A small network was shown many inputs. Here are its activations along a few directions, one row for each input.
In each table, some parts of the input vary, and every possible input appears once, in random order.
A made-up example of a description, with smaller parts first: one of 2 separate values, together with either a single point or one of 9 places around a ring or (one of 5 places around a ring, together with one of 6 places along a line).
Shared parts are said once, and a part with two or three values counts as separate values.

Other details of the inputs vary at random and push rows far along two fixed directions, the same in every table; ignore that.

Rows:
r1: [ 24  -3  -1  48   4   5  -8   3  -8 -13 -33   1 -20]
r2: [ 12  -9   3  34  13  13  13  -3  17 -22 -18   7 -12]
r3: [ 13   6  -8  13  -1   2   6 -11  -1  -3  -1  -7  -4]
r4: [ 20  26 -25   1 -44 -28 -17  -5 -22   4 -10   3  13]
r5: [ 3 -7  3  2  7  0 -3  2 -6  6  5  2 -8]
r6: [ 0 -8  6 -5  9  0 -5  7  0  6  1  9 -2]
r7: [ 20   7 -14  30 -20 -13  -7  -2 -22  -1 -21  -6 -10]
r8: [  1  -7   9   0  34  18 -11  14  10 -12  -7   3  -2]
r9: [  5  -1  -2  24  -2   4   9  -3  -1  -3  -8  -9 -12]
r10: [ -3   2   3 -16  20  15  -2   3   3   2  14 -11   3]
r11: [-15   4  -1  -4 -27 -17   9 -10   2   3  -3   0   8]
r12: [  1  -7   5  -7   8  -1 -11   7 -11   7   7   1  -4]
r13: [  8  -2   2  26  -1   1  -2   2  -1  -6 -19   1 -12]
r14: [-18   2   6 -33  10  12  15  -3  11   1  25  -9  10]
r15: [ -7  25 -20 -34 -48 -30  -6 -12  -9  11  12   2  27]
r16: [-27  -5  11 -26   7   3   1   4  10   5  12  -4  10]
r17: [ 18 -10   2  13   8  -1 -11   8  -7   1 -14  10  -9]
r18: [  1   2  -8  11 -30 -22  10 -14 -11   8   1   6  -2]
r19: [  5 -16   6  11  13   9   2   2   7  -1  -3  10 -10]
r20: [-24  -1  13 -45  18  10  -7  13  14   3  16   1  16]
r21: [-11 -16  17  -8  27  19   5   6  10   2  17   2  -9]
r22: [  7   5  -8  12  -6   4  11  -8   9 -12  -2   2   2]
r23: [ -2  16  -6 -22 -11 -11 -13   0 -14  11  13  -8  14]
r24: [-10  -1  -4 -13 -24 -19   8  -8  -3  12   4  11  10]
r25: [-15   6  -5  -9 -26 -15  14 -11  -6   6   6  -9   8]
r26: [-18  -9  16 -14  39  25   2  14   9   0  13 -14  -3]
r27: [ -4   9  -2 -21   8   7  -8   5   7  -1  12  -2  12]
r28: [ 15  -7   3  32  14  12   5  -1  14 -16 -20   6 -13]
Description of these inputs: one of 4 places along a line, together with either one of 2 separate values or one of 5 places around a ring.
Q: The inputs of r1 and r11 match in every part but the place on the line of 4. If r23 is changed in the same way as r1 into r11, which row does it become?
A: r14
Q: Which other rows agree with r26 in the place on the line of 4? List them by row number.
A: r5, r6, r10, r13, r20, r27
Q: Change only the place on the line of 4 in r8. List by row number the other rows that result.
A: r2, r20, r28

Rows:
r29: [-14  -2   6 -23   8   3  -2   5   2   6  13  -2   7]
r30: [ 15  -8  -1  37  -3  -1   9  -6  -1  -6 -17   4 -17]
r31: [-11  -2   0  -7 -18 -15   3  -5  -4   9   2   4   3]
r32: [-19  -2   7 -28   5   1   2   3   4   8  16  -3  10]
r33: [-13  -1   1 -26 -18 -20  -7   1  -6  14   6  10  12]
r34: [-14  -9  13 -14  34  25   6   7  16  -5  13  -5   0]
r35: [  6 -10  10  15  44  36   6   7  18 -16   0  -5 -12]
r36: [  8  14 -12  -2 -19 -12  -6  -4  -9   1  -3  -1   7]
r37: [ 29   5 -15  42 -35 -24  -3 -11 -20   1 -26   7 -13]
r38: [-10  -6  11 -10  35  27   8   6  19  -9  13  -6   0]
r39: [-35 -11  19 -48  26  12   1  11  11  11  29  -4  12]
r40: [ 10   6  -7  11 -10  -5   0  -5  -5  -3  -7  -1  -2]
r41: [ -2  16 -16  -7 -49 -32   3 -16 -12   9   0   0  13]
r42: [ 27   0  -3  35  20  18  -5   5   3 -16 -18  -1 -15]
r43: [ 17  -9   6  23  22  13  -9  10  -2  -6 -13   3 -15]
r44: [ 7  0  3  3 18 12 -9  9  1 -5 -3 -2 -3]
r45: [ 11  -6   4  17  19  13  -4   6   1  -6  -7   1 -11]
r46: [  7   0  -5  19 -14  -8   7  -9  -2  -2  -9   2  -6]
r47: [-13  10  -7 -19 -25 -15   6  -9   1   5   8  -2  15]
r48: [-20  -2   5 -23   3   2   7  -1   9   3  14  -2   9]
r49: [ 23  -4  -4  35  -3  -3  -6   0 -10  -4 -19   5 -16]
r50: [-10  12  -8 -18 -24 -14   6 -10   0   4   9  -2  14]
r51: [  2   8  -5 -12 -13 -13 -14   4 -13   8   0   1   7]
r52: [ -5  12  -7 -22 -19 -15  -9   0 -10   9   7  -1  13]
r53: [  2 -12   7  21  17  14  10   0  10  -9  -7   1 -12]
Q: What do these inputs look like to the network?
A: either a single point or (one of 4 places along a line, together with one of 6 places along a line)
Q: Change only the place on the line of 4 in r37. List by row number the other rows that result.
A: r29, r35, r40

Rows:
r54: [ 24   0   5  25  26  13 -14   5   1 -10 -10   3 -13]
r55: [-21  -6  13 -25  13   9   1   4   8   6   9 -12   6]
r56: [ -5   5  -6  10 -35 -25  -3  -5 -16   5 -11   0   2]
r57: [ 16 -10   6  24  15  11   1   3   5  -7 -22   1 -15]
r58: [-29   2   5 -46  -6 -11   1  -1  -5  13  24  -7  17]
r59: [  9  -4   0  18  25  23  13  -1  11 -17   0  -4  -7]
r60: [  1   5  -3   8 -17  -7   8 -11   5  -3   1  -4  -3]
r61: [-16  -8   8 -11  25  14   2  14  14  -7   5   5   6]
r62: [  3 -15   9   6  16   5   2   6   1   5   0   7 -10]
r63: [-32   4   5 -30  -3  -3   4   3   2   7  19  -9  17]
r64: [-12  12  -2 -18 -14  -6   6  -6   1   7   6 -11   9]
r65: [ 12  -1  -2  22 -23 -13   2 -12  -4  -2 -15   1 -11]
r66: [  3   4  -2  -3  11   4 -23  15  -9   0  -4  -1  -1]
r67: [  8   2  -5  15  -8   0   6 -11  11 -10  -5   2  -3]
r68: [ 12  -2   2  -1  20   9 -16  13  -7   7   5   2  -7]
r69: [ 21  18 -16   2 -30 -17 -24   0 -22   7 -14  -4   3]
r70: [ 24   7  -6   9   6   3 -16   8 -16  -4  -6  -3  -6]
r71: [ -2 -12   9  -3  36  26   9   8  14 -13   8   3  -2]
r72: [-10  -7   7   0   6  -4  -5   9   0   0  -7   4   0]
r73: [ 10   5 -12  23 -29 -15   9 -16 -11   7  -4   1  -8]
r74: [ -8 -13   8 -12  24  15   6   8  11   3  14   8   2]
r75: [ 12   9 -11   7 -35 -23  -1 -14  -4   0  -9  13   6]
r76: [-10   5  -2 -13  -2  -1  12  -6  -2   2  15 -10   6]
r77: [ -8  12 -14  -2 -28 -17   2  -4  -4   0   0   2  12]
r78: [-31  -5   8 -44  -8 -10   1   1  -6  23  28  -1  14]
r79: [ 12  -7   0  17   9   1   3   1  -4  -6 -11   3 -10]
r80: [-4 10 -5 -9 -4  3  6 -5  8  0  3 -5  8]
r81: [12 -5 -5 25  2  9 10 -5  3 -4 -2  4 -9]
r82: [  7   9  -8  -2 -20  -9  -1  -3  -1   0 -11   5   6]
r83: [  3 -14  15   9  26  14   1   1  15  -8  -5   6  -9]
Q: What do these inputs look like to the network?
A: one of 5 separate values, together with either a single point or one of 5 places around a ring
Q: The inputs of r68 and r70 match in every part but the choice among 5 separate values. If r74 is changed in the same way as r68 into r70, which row does it become?
A: r71
Q: Change only the place on the ring of 5 in r63. List by row number the other rows that result.
A: r56, r61, r72, r77
Q: Change only the place on the ring of 5 in r60. List by row number the other rows that result.
A: r65, r67, r75, r83
